Each row below holds a small network's activations on one input, seen along a few directions.
Each table varies a few parts of the input and shows all the possible inputs, shuffled.
Descriptions start from the smaller parts, as in this example, which fits no table here: one of 5 places around a ring, together with either a single point or one of 9 places around a ring or (one of 3 separate values, together with one of 6 places along a line).
Shared parts are said once, and a part with two or three values counts as separate values.

Other details of the inputs shift rows strongly along two fixed directions, in all tables alike. That doesn't count.

Table:
R1: [ 63  -6  12  34   7  35  -9  19  31 -17 -19  29  -1 -24 -10  -7]
R2: [-54  62   1  28  66   0  43   4  42  13  37   4   6  55  31 -27]
R3: [ 30  -2  24  31 -11  54 -26 -22  31 -17 -29  29  25  -4   7  13]
R4: [ 29 -17  31  56  -4  55  -3 -15  10 -26  -1  13   2  12  27 -10]
R5: [-64 -23 -18 -68 -17 -37   6  13 -22  34  24 -55  17  18   1 -25]
R6: [-35  85   2 -19  54   5  14  19  74  32  13  10  28  15  -1  -4]
R7: [-40  -1 -16 -78 -10 -46   6  34 -24  47  17 -55  -8  10  -6 -25]
R8: [ 42 -35   3 -17 -69 -15 -14  14 -44  21   0 -18 -38  -7  -5   0]
R9: [ 40   4  21  39   2  39 -10   7  33 -15 -27  25 -23 -42 -16   4]
R10: [ 41 -15  -3 -31 -63 -23 -35  -5 -43  13 -15  -2 -25 -11 -12  28]
R11: [-62  66  -5  31  78 -12  47  -7  45   0  23  11   2  23   3  -4]
R12: [ 12 -41   3 -24 -38  -7 -36 -34 -63 -17 -25 -14   7   1  15  24]
R13: [-47  -7 -42 -48  22 -73  19   2 -53  -1  19 -29  -1  29   4  -7]
R14: [ 68   1   7  44 -11  25   3  16  29  -7   2  42 -12 -19 -14   9]
R15: [ -1 -55   2  -8 -32 -12 -16 -23 -63 -27 -19 -18 -14 -26  -6  15]
R16: [-76 -18 -25 -64  -5 -47   8   5 -22  21  10 -40  14 -18 -22  -4]
R17: [ 21 -27  -5 -13 -27 -23 -33 -40 -75 -16 -32  -4 -21  17  18  21]
R18: [ 46  10  14  50 -15  30   0   5  31  -5  -6  36 -34 -36 -21  22]
R19: [ 39 -25   8  44   0  46  -8  -1  30 -29 -13  28  26 -16  -4  -7]
R20: [-51  46 -13  13  73   3  44  10  55  -4  41   9  49  21  11 -15]
Description of these inputs: one of 4 separate values, together with one of 5 places along a line.
Q: The inputs of R10 and R12 match in every part but the place on the line of 5. If R14 is changed in the same way as R10 into R12, which row does it become?
A: R20
Q: Which other rows does R2 become when the place on the line of 5 takes its other values? List them by row number.
A: R4, R5, R7, R8
Q: Which other rows does R19 become when the choice among 4 separate values takes its other values? List them by row number.
A: R3, R5, R16

Table:
R21: [ 28  61  19  74  48  38  22  -3  57 -10   6  48 -14  21  16   0]
R22: [-66  20  -9 -27  32 -10  24   7  21  19  30 -24  35  26  12 -22]
R23: [  9 -39   4  -2 -22   8 -24 -21 -32 -23 -24  -5   5 -13   1   8]
R24: [ 13 -42   2  -2 -17   6 -22 -16 -32 -25 -25  -6   4 -13   0   4]
R25: [ 46 -24   1 -19 -44   1 -22  24  -5  13 -16  -1 -18 -35 -25   5]
R26: [  8 -44   5   2 -21   8 -19 -17 -32 -24 -22  -8   0 -15   0   3]
R27: [ 41 -27   4 -15 -48   4 -20  23  -5  14 -12  -3 -21 -38 -26   4]
R28: [-69  21 -36 -58  28 -66  25  11 -19  24  31 -31  11  19  -5  -3]
R29: [-62  44 -21 -24  42 -35  31   5  18  20  32  -8  18  20   1   0]
R30: [ 19 -45   7  -3 -27  13 -22 -11 -32 -18 -17 -11   9   3  12  -6]
R31: [-73  17 -33 -55  23 -64  27   9 -19  25  33 -33   7  16  -5  -3]
R32: [ 15 -43   9  -3 -31  15 -24 -17 -31 -15 -16 -10  10   4  12  -1]
R33: [ 24  59  22  79  44  41  25  -4  59  -9   9  46 -17  19  15  -1]
R34: [ 43 -22   4 -19 -50   3 -24  18  -5  15 -15   0 -17 -35 -25   9]
R35: [ 24  63  21  72  43  39  21  -8  57  -7   7  47 -12  22  17   4]
Q: Describe the family of inputs behind these rows.
A: one of 3 separate values, together with either a single point or one of 4 places along a line
Q: The inputs of R24 and R23 match in every part but the choice among 3 separate values. If R21 is changed in the same way as R24 into R23, which row does it become?
A: R35
Q: Which other rows does R32 become when the choice among 3 separate values takes its other values? List them by row number.
A: R22, R30
Q: Which other rows does R29 become when the choice among 3 separate values takes its other values? List them by row number.
A: R28, R31
